These are the activations of a small neural network, seen along a few directions. Each row is one input.
Each table varies a few parts of the input and shows all the possible inputs, shuffled.
Descriptions start from the smaller parts, as in this example, which fits no table here: one of 3 separate values, together with either a single point or one of 11 places along a line or (one of 4 places along a line, together with one of 8 places around a ring).
Shared parts are said once, and a part with two or three values counts as separate values.
In the rows, zero is written as 128.

Other details of the inputs vary at random and push rows far along two fixed directions, the same in every table; ignore that.
These rows show it; all are for the same input, with only those details redrawn:
[156 145 133 127 170 142 153 178 136 101 155 113 124]
[157 146 132 123 164 146 153 182 134 101 155 111 121]
[ 85 135 110  75 200 115 136  83 127 115 109  87  89]
[183 103 148 178  30 161  66 195 150 126 145 147 195]
[150 156 132 119 173 130 139 187 139  97 167 119 117]
[101  96 115 121  59 132  58  84 137 154  89 112 165]
[ 68 113 102  72 186 109 131  48 122 127  99  74 104]
[ 88  78 111 113  46 114  42  65 136 160  86 110 169]

A family of inputs:
R1: [146 164 160 146 147 141 187 177 110  97 164 147 135]
R2: [191  82 132 197  15 149  98 185 167 133 136 158 170]
R3: [ 49 123 117 108 154  94 180  29 120 149 100 118  71]
R4: [144 148 148 148 162 118 195 149 130 103 148 164  98]
R5: [130 182 181 118 190 129 156 158  97 122 141 124 129]
R6: [107  98 106 123  60 132  61  79 144 143  85 113 171]
R7: [ 72 109  78 106 184  76 169  45 145 134  86  93  60]
R8: [ 84 101 124 106  54 121 109  37 121 154  87 136 138]
R9: [135 167 164 115 171 132 169 149 107 106 154 140 119]
R10: [164 152 150 117 177 121 129 196 114 114 138 103 124]
R11: [155 140 118 141 159 134 174 188 155 101 167 131  89]
R12: [133 143 108 113 192 132 176 179 137  84 142 130  99]
R13: [182 100 147 169  24 158  60 196 146 131 144 148 188]
R14: [139 154 143 145 152 133 201 151 125 106 155 151 100]
R15: [ 96 100  68 125 126 114  78   7  77 215 128 156 146]
R16: [ 47 142 132  53 198 101 144  17  93 133  85  95  94]
R17: [183 143  61 150 213 154 138 155 106 162 185 148 125]
R18: [ 57  89 118 115  75  80 123  21 136 182  77 152 114]
R19: [ 89  97 128 112  60 126  38  72 131 179  66 100 171]
R20: [142 189 172  98 187 116 148 175  81 115 140 126 101]
R21: [175  88 159 180  37 160  53 196 133 131 139 144 185]
R22: [160 136 120 137 160 134 158 173 146  92 148 125 109]
R23: [180 103 136 221  16 155  88 189 185 133 134 166 160]
R24: [148 174 143 124 157 138 184 150 111  94 143 155 114]
Describe the family of inputs behind these rows.
> one of 2 separate values, together with either a single point or one of 11 places along a line

A family of inputs:
R25: [145 133 116 136 122 142 127 118 123 137 140 140 135]
R26: [116 148 125  87 206 115 144 139 128 107 120 104  87]
R27: [108 120 146 112  71 140  81 120 131 112 106 124 162]
R28: [144 120 123 136 127 140 110 144 129 130 139 108 148]
R29: [131 138 148 123 128 126  98 153 119 130 122 134 138]
R30: [135 111 103 150 116 140 131 128 142 128 147 142 128]
R31: [101 118 140 122  67 129 116  83 139 125  96 130 143]
R32: [157 123 152 173  90 136 130 171 135 129 148 174 132]
R33: [129 104 111 152  87 142 110 105 124 142 137 153 146]
R34: [142 125 108 140 121 137 128 126 141 132 140 134 134]
R35: [102 117 113 112 144 121 115 103 130 138 104  89 126]
R36: [104  97  98 132 116 120 124  90 145 139 109 128 117]
R37: [162 136 158 160  85 123 126 178 128 133 145 158 140]
R38: [ 99 126 131 110 146 123 117  94 107 147 112 104 136]
R39: [ 87 132 146  95 129 127 131  93 122 114 101  88 130]
R40: [127 153 122  97 217 130 161 123 105 117 146  94 109]
R41: [103 115 128 109 104 127  73  95 112 150 105 130 155]
R42: [108 119  96 115 128 111 130  84 127 143 121 112 124]
R43: [118 144 102 104 202 115 177 114 141 119 124 111  83]
R44: [168 125 129 141 107 155  91 183 137 119 158 137 160]
R45: [112 148 123 101 192  96 182 121 127 118 123 111  74]
R46: [138 121 117 121 132 135 100 153 138 119 125 119 138]
R47: [139 123 146 137 124 124 113 152 132 131 121 111 129]
R48: [ 95 116 112 117 143 120 142  75 117 145 118 141 112]
R49: [101 160 138  89 179 111 196 110 122  93 125 107  94]
R50: [129 157 112  91 216 136 150 133 106 105 150 110 107]
R51: [199 155 136 158 161 136 184 233 140  94 180 144 115]
R52: [164 134 146 161  89 135 129 173 119 134 152 162 154]
R53: [127 110 130 150  76 118 100 111 145 150 101 138 132]
R54: [ 93 104 135 129  68 129 124  79 141 120 102 135 140]
R55: [168 136 147 164  95 147 126 167 126 138 150 166 151]
R56: [121 121 109 128 107 122 117  90 111 147 127 129 142]
R57: [ 97 105 113 123 132 109 136  86 141 137 107 128  97]
R58: [122 121 141 147  79 120 100 113 132 153 108 150 137]
R59: [190 168 178 157 173 143 161 241 120 102 173 137 125]
Describe the family of inputs behind these rows.
> one of 5 places along a line, together with either a single point or one of 6 places around a ring
The inputs of R47 and R53 match in every part but the place on the line of 5. If R38 is changed in the same way as R47 into R53, which row does it become?
> R55
List by row number the other rows that have the place on the line of 5 in common with R37.
> R42, R45, R49, R51, R52, R56

A family of inputs:
R60: [137 137 123 126 168 129 146 146 132 117 135 121 114]
R61: [ 49  83 109  95  81  98  71  21 130 168  58  95 139]
R62: [130 143 123 115 166 133 146 132 120 124 144 129 119]
R63: [117 138 101 104 184 119 147 109 120 126 129 109 108]
R64: [141 100 123 175  42 127 122 119 151 149 132 174 137]
R65: [161 147 155 145 132 132 140 177 123 118 152 143 130]
R66: [152 104 124 159  68 141  81 144 132 150 129 142 163]
R67: [102 146 129  92 168 115 155 104 125 116 115 105 107]
R68: [131 140 126 123 166 131 146 133 117 126 137 127 116]
R69: [151 145 152 135 129 136 139 173 132 110 139 136 126]
R70: [ 92 132 120  98 169 117 148  90 122 115 110  97 107]
R71: [153 144 148 139 131 142 142 170 119 111 151 145 132]
R72: [149 105 131 158  60 144  82 146 140 134 132 141 166]
Describe the family of inputs behind these rows.
> either a single point or (one of 2 separate values, together with one of 6 places around a ring)
Which other rows does R67 become when the place on the ring of 6 takes its other values? List them by row number.
> R62, R63, R70, R71, R72

A family of inputs:
R73: [126 141 131 111 169 123 147 136 127 114 127 114 111]
R74: [124 138 124 121 163 120 158 125 130 120 130 124 102]
R75: [120 109 114 135 100 127 111 104 133 142 120 131 137]
R76: [119 140 125 118 163 117 159 119 125 124 129 126 103]
R77: [125 145 134 113 165 123 146 135 121 119 130 117 114]
R78: [119 109 118 134 100 125 111 108 138 140 116 131 133]
R79: [129 143 124 113 171 130 141 132 118 120 139 118 116]
R80: [120 113 119 124 106 131  98 111 129 139 117 118 146]
R81: [200 144 163 174 104 159 126 233 127 111 176 161 155]
R82: [117 115 123 135 101 122 114 103 126 147 119 138 137]
R83: [116 118 135 133  89 126 120 108 133 132 115 136 137]
R84: [113 113 120 120 109 125  98 108 131 138 110 115 140]
R85: [122 147 140 110 161 128 151 138 123 107 130 118 115]
R86: [143 117 125 150  91 137 111 132 130 140 134 146 147]
The inputs of R77 and R76 match in every part but one. If R84 is changed in the same way as R77 into R76, which row does it become?
> R78
Describe the family of inputs behind these rows.
> one of 2 separate values, together with either a single point or one of 6 places around a ring
Which other rows does R80 become when the choice among 2 separate values takes its other values? List them by row number.
> R75
